Look-ups in named tables: a row name and a column name give one cell, copied from the table.

mav =
	reboko	puget	dudit	fizotam	nosiv	tokese	lolozi	repudu
git	8349	-32530	-54120	-53509	2414	-15149	-72608	3371
govorus	-44841	83918	7173	-1047	-36187	9576	10786	9986
zeniv	-6319	-60304	-67167	-10556	-67683	-25907	-56318	24403
zuze	-36890	16116	22916	-80344	-4005	-98266	-25533	-24416
mitezi	-30854	-219	-67287	35842	-45788	61742	-28735	-36009
nuv	21511	-58056	-30442	-15493	-18608	44083	4172	-21300

What is the reboko of nuv in mav? 21511
What is the dudit of mitezi in mav? -67287
What is the tokese of nuv in mav? 44083
What is the lolozi of govorus in mav? 10786
What is the dudit of git in mav? -54120
What is the fizotam of govorus in mav? -1047
What is the nosiv of zuze in mav? -4005
What is the fizotam of zeniv in mav? -10556

Table sogu
         soranu  fev  buzatov  dez
sobil       170  156       87  160
zegu        169  156       82  169
miv         183  156       38  148
vufifon     222  156       41  162
nagilub     169  156      104  177
fivile      172  156       58  180
vufeb       167  156       34  161
nof         195  156       44  186
non         165  156       35  174

What is the fev of vufifon in sogu?
156
What is the soranu of sobil in sogu?
170
What is the dez of nof in sogu?
186
What is the soranu of miv in sogu?
183
What is the fev of miv in sogu?
156
What is the dez of sobil in sogu?
160
What is the soranu of zegu in sogu?
169
What is the soranu of vufeb in sogu?
167
What is the soranu of nagilub in sogu?
169
What is the fev of non in sogu?
156
What is the soranu of fivile in sogu?
172
What is the buzatov of nagilub in sogu?
104
What is the dez of vufeb in sogu?
161

Table binino
         bek  zukiz  fikisop  kef  fugabul  lafos  feke  sen  fas  kimaki
ferotud  158     94      209  132       94    112   155  215  116     118
tig      177    185      119  194      121    125   122  141  252     186
viga     139    166      202  222      192    233   193  158  176     148
leg       83    175      116  207      123    209   205  131  118     137
zoti     201    245      128  157      149    126   164  153  226     151
nidube   129     42      197  144      127    147   114  176  122     153
fak       53    165      134  126      106    163   113  124  197     121
taliva   135    118      210   55      164     98   134  122  168     156
niduko    94    122      233  110      210    146   164  115  137     175
nulefib  169    174       36  157      118    166   119  156  115     131
dit       70    207      110  172      191    183   156   94  151     171

What is the kimaki of niduko in binino?
175
What is the kef of niduko in binino?
110
What is the fas of taliva in binino?
168
What is the feke of zoti in binino?
164
What is the lafos of viga in binino?
233
What is the zukiz of tig in binino?
185
What is the kef of leg in binino?
207
What is the bek of nidube in binino?
129
What is the lafos of nulefib in binino?
166
What is the fikisop of taliva in binino?
210
What is the zukiz of taliva in binino?
118
What is the zukiz of niduko in binino?
122
What is the zukiz of ferotud in binino?
94
What is the kef of dit in binino?
172
What is the sen of dit in binino?
94
What is the fikisop of ferotud in binino?
209
What is the fas of viga in binino?
176
What is the fikisop of niduko in binino?
233
What is the sen of ferotud in binino?
215

zaz:
,ditinum,mikin,mep,tofab,pav,bas,mukabe,zelo
dazusu,0.92,0.77,-0.17,0.23,0.92,-0.74,1.47,-0.66
filope,-5.81,-1.96,-3.73,-2.48,-7.68,-2.90,-1.48,-3.56
puzitan,1.45,4.11,-0.56,1.83,-0.09,-1.81,6.89,-2.08
tazatav,-1.45,-1.64,-1.12,-1.37,-1.33,-0.93,-1.97,-0.92
sez,3.93,0.64,1.71,0.83,5.51,0.76,0.54,1.35
melik,-5.14,-5.52,-2.56,-3.91,-4.76,-1.17,-7.54,-1.25
bos,2.17,-0.25,0.82,0.05,3.35,0.27,-0.52,0.69
sano,0.59,-3.18,0.47,-1.60,2.57,0.67,-5.01,1.21
sim,-0.15,1.82,-1.06,0.46,-1.25,-1.67,3.47,-1.91
tefe,-3.87,-0.27,-2.89,-1.30,-5.68,-2.63,0.86,-3.20
nifudo,-3.81,-4.35,-1.99,-3.10,-3.39,-0.99,-5.91,-1.01
pigodu,-5.77,-4.01,-3.27,-3.38,-6.52,-2.07,-4.89,-2.45

mikin of sim: 1.82
bas of tazatav: -0.93
mep of melik: -2.56
tofab of filope: -2.48
mep of puzitan: -0.56
tofab of tazatav: -1.37
pav of bos: 3.35
mikin of sez: 0.64
mep of dazusu: -0.17
tofab of dazusu: 0.23
mep of tazatav: -1.12

Table fab
	pegad	gizi	sep	lam	sona	dakabu	kekinuk	fon	gevolun	pegi
konago	329	-199	-639	-751	553	613	296	-499	237	-493
rur	203	67	-149	114	287	-376	97	16	-355	-422
mev	185	432	-41	-175	-504	370	-239	334	-700	343
fesugif	-221	-628	-197	-192	-375	-650	-353	-158	-573	-818
ruvege	-614	-4	177	-523	309	-111	144	-36	-497	-208
ritepi	-670	-705	-243	-478	-267	-942	118	454	447	436

What is the sona of konago in fab?
553
What is the kekinuk of rur in fab?
97
What is the pegad of mev in fab?
185
What is the gevolun of ruvege in fab?
-497
What is the dakabu of ritepi in fab?
-942
What is the kekinuk of ritepi in fab?
118

Table rimumo
	lizudo	deletaf	ded	falute	kevupaf	rofebos	dod	memod	rivuke
besu	162	155	206	108	95	176	111	58	140
dad	180	141	189	130	106	153	119	70	194
ren	157	159	47	121	83	189	155	71	155
sizig	88	92	144	53	118	135	157	236	136
ven	148	183	124	101	142	156	85	147	141
tusin	128	201	126	131	171	93	143	173	90
fut	143	164	173	126	139	148	162	114	59
potoki	55	172	116	92	132	122	110	24	167
bet	154	149	79	75	152	172	163	186	54

dad, ded: 189
sizig, dod: 157
besu, deletaf: 155
bet, kevupaf: 152
bet, ded: 79
tusin, lizudo: 128
dad, dod: 119
bet, deletaf: 149
besu, dod: 111
dad, deletaf: 141
dad, rofebos: 153
sizig, falute: 53
potoki, dod: 110
dad, lizudo: 180
tusin, kevupaf: 171
bet, lizudo: 154
ven, falute: 101
potoki, lizudo: 55

vub
          fases     nus     lun  nitepo  gofosog     duz     nep    gula
lutikiz  -56887  -34192  -58044   39419   -84026   21330  -77629   52854
dunuva   -25235  -26956   17960  -64052   -29228  -49360  -46026  -64579
mafolok  -62444  -60158  -31279   22285   -50349  -14028  -95232  -48900

What is the duz of mafolok in vub?
-14028
What is the nus of lutikiz in vub?
-34192
What is the nitepo of mafolok in vub?
22285
What is the gofosog of lutikiz in vub?
-84026
What is the duz of dunuva in vub?
-49360
What is the nep of mafolok in vub?
-95232
What is the lun of lutikiz in vub?
-58044
What is the gula of mafolok in vub?
-48900
What is the nus of mafolok in vub?
-60158
What is the nus of dunuva in vub?
-26956
What is the nep of dunuva in vub?
-46026
What is the fases of lutikiz in vub?
-56887
What is the gofosog of dunuva in vub?
-29228

favutav:
	nak	zokas	nusu
mep	20	29	10
dimoluk	111	103	117
bedupek	129	104	140
muviri	52	55	41
bemilag	20	35	4
bul	113	103	125
bovaf	148	130	171
menut	34	41	22
posar	31	48	22
kirav	175	149	191
mefi	112	90	130

nak of dimoluk: 111
zokas of kirav: 149
nak of bemilag: 20
nusu of mep: 10
zokas of mefi: 90
nusu of bedupek: 140
nusu of menut: 22
zokas of dimoluk: 103
Row with the largest zokas: kirav

muzadek:
	taf	fes	moramul	nofov	bav
babola	2276	1106	1195	6278	4678
pabi	2308	1410	2012	7861	4283
kop	1013	31	1031	9044	3249

moramul of babola is 1195
nofov of kop is 9044
nofov of pabi is 7861
moramul of pabi is 2012
bav of kop is 3249
nofov of babola is 6278
taf of babola is 2276
bav of pabi is 4283
moramul of kop is 1031
bav of babola is 4678
Row with the largest bav: babola

